Each row below is a small network's average activation on inputs in which a field has the value named, seen along a few directions.
Values that are neighbours, or in one group, have similar rows; names and order tell nothing.
In the rows, zero is written as 500.
Strong random noise was added to every row along 8 fixed directions; ignore it. To show where, here is one row again and again, with new noise each time:
[709 718 531 391 590 653 485 504 604 342 443 452 391 725 546 665 485 636
 373 358 451 413 526 496]
[362 599 568 571 502 545 334 342 590 310 444 640 535 646 583 551 446 653
 353 633 446 336 574 550]
[391 329 577 673 452 446 486 343 462 516 497 631 437 431 514 427 540 503
 488 516 454 527 614 543]
[543 506 522 560 305 635 468 515 488 609 619 520 399 470 487 499 210 747
 364 594 483 699 565 541]
[529 149 455 565 217 451 542 658 647 581 249 510 429 345 572 270 297 418
 451 481 636 456 713 584]
[527 557 443 249 506 655 460 680 549 454 476 457 620 646 619 423 526 436
 417 426 517 131 383 464]
[472 664 409 440 564 498 497 463 502 587 616 580 577 551 352 612 642 474
 536 445 345 499 344 401]
[528 380 535 488 477 423 624 499 377 531 508 518 446 396 484 454 708 303
 556 277 497 510 637 457]
[749 367 545 717 489 539 610 369 576 606 471 524 168 479 417 555 413 659
 486 347 405 788 595 549]
[361 421 599 587 465 394 466 400 434 499 458 575 485 424 496 506 583 463
 510 538 489 592 644 549]


Values of Z:
z8: [493 636 437 599 387 496 502 507 631 376 532 568 583 455 356 591 367 568
 505 576 484 553 575 329]
z12: [383 610 589 527 446 486 399 422 549 315 438 457 489 471 554 574 392 637
 431 603 555 626 799 526]
z3: [644 646 608 561 525 608 484 507 477 294 552 460 480 610 573 570 372 620
 440 522 560 454 515 483]
z2: [470 557 616 690 511 412 504 300 417 300 503 593 458 556 597 517 414 571
 374 621 569 433 634 606]
z7: [715 644 590 544 589 613 589 340 443 467 598 500 242 582 459 718 563 670
 448 286 367 746 614 498]
z5: [568 733 328 491 554 449 498 511 520 606 614 452 541 529 343 640 392 578
 529 662 492 652 279 530]
z4: [448 464 315 432 458 312 463 583 634 532 301 499 561 471 398 472 631 322
 610 440 529 439 511 480]
z1: [563 503 659 514 747 431 457 355 492 518 338 420 311 643 595 679 487 661
 528 628 494 724 400 731]
z10: [316 303 633 630 633 527 430 359 482 612 482 516 572 424 561 413 630 479
 632 593 442 529 447 515]
z9: [591 550 511 495 598 481 560 544 402 359 542 405 555 525 562 472 526 428
 522 494 620 413 481 494]
z11: [521 420 237 460 288 443 546 643 606 645 498 501 492 372 434 385 246 495
 474 542 573 554 426 506]
z6: [523 408 547 644 454 428 528 536 629 351 355 436 463 374 464 485 413 504
 551 509 593 651 677 439]
A value of Z combines one of 2 hidden first parts with one of 6 second parts; all combinations occur once.
- z4 and z11 share the first part; z4 and z7 share the second. Which value has the first part of z7 and the second part of z11? => z1
- z10 and z8 share the first part; z10 and z12 share the second. Which value has the first part of z12 and the second part of z8? => z6

Values of E:
e10: [804 724 375 408 340 482 622 623 501 550 521 415 285 512 372 668 303 614
 401 354 532 855 687 535]
e8: [288 487 793 440 619 709 229 548 262 415 660 363 665 635 784 390 373 679
 417 953 665 302 270 660]
e3: [591 492 440 351 568 683 396 670 732 628 327 409 535 710 636 471 242 673
 384 673 516 319 195 683]
e11: [477 601 634 234 480 673 554 700 183 459 741 287 549 461 590 412 567 414
 521 424 614 491 582 356]
e2: [159 426 502 454 489 454 325 440 525 512 492 623 659 513 594 381 507 557
 445 742 426 373 459 599]
e6: [256 335 347 660 603 111 582 417 415 778 471 646 727 265 263 483 822 124
 801 593 476 652 287 495]
e5: [775 188 580 427 488 760 645 696 426 775 580 302 315 388 580 349 389 504
 570 340 520 635 326 505]
e4: [611 441 540 613 582 543 610 384 495 589 592 560 401 456 369 569 716 450
 595 252 327 554 477 366]
e12: [225 256 532 809 459 467 438 241 445 705 690 694 513 321 402 348 552 604
 597 631 319 657 486 474]
e1: [504  16 397 654 487 430 633 477 460 825 513 553 379 352 509 179 491 349
 679 443 511 446 231 541]
e9: [636 681 276 283 533 526 582 694 656 707 501 477 534 544 265 641 562 441
 544 355 341 603 294 400]
e7: [419 602 428 633 251 473 375 457 595 303 538 545 590 479 536 448 168 674
 354 730 629 380 646 471]
A value of E combines one of 2 hidden first parts with one of 6 second parts; all combinations occur once.
- e3 and e9 share the first part; e3 and e10 share the second. Which value has the first part of e10 and the second part of e9? => e2
- e4 and e6 share the first part; e4 and e12 share the second. Which value has the first part of e12 and the second part of e6? => e1
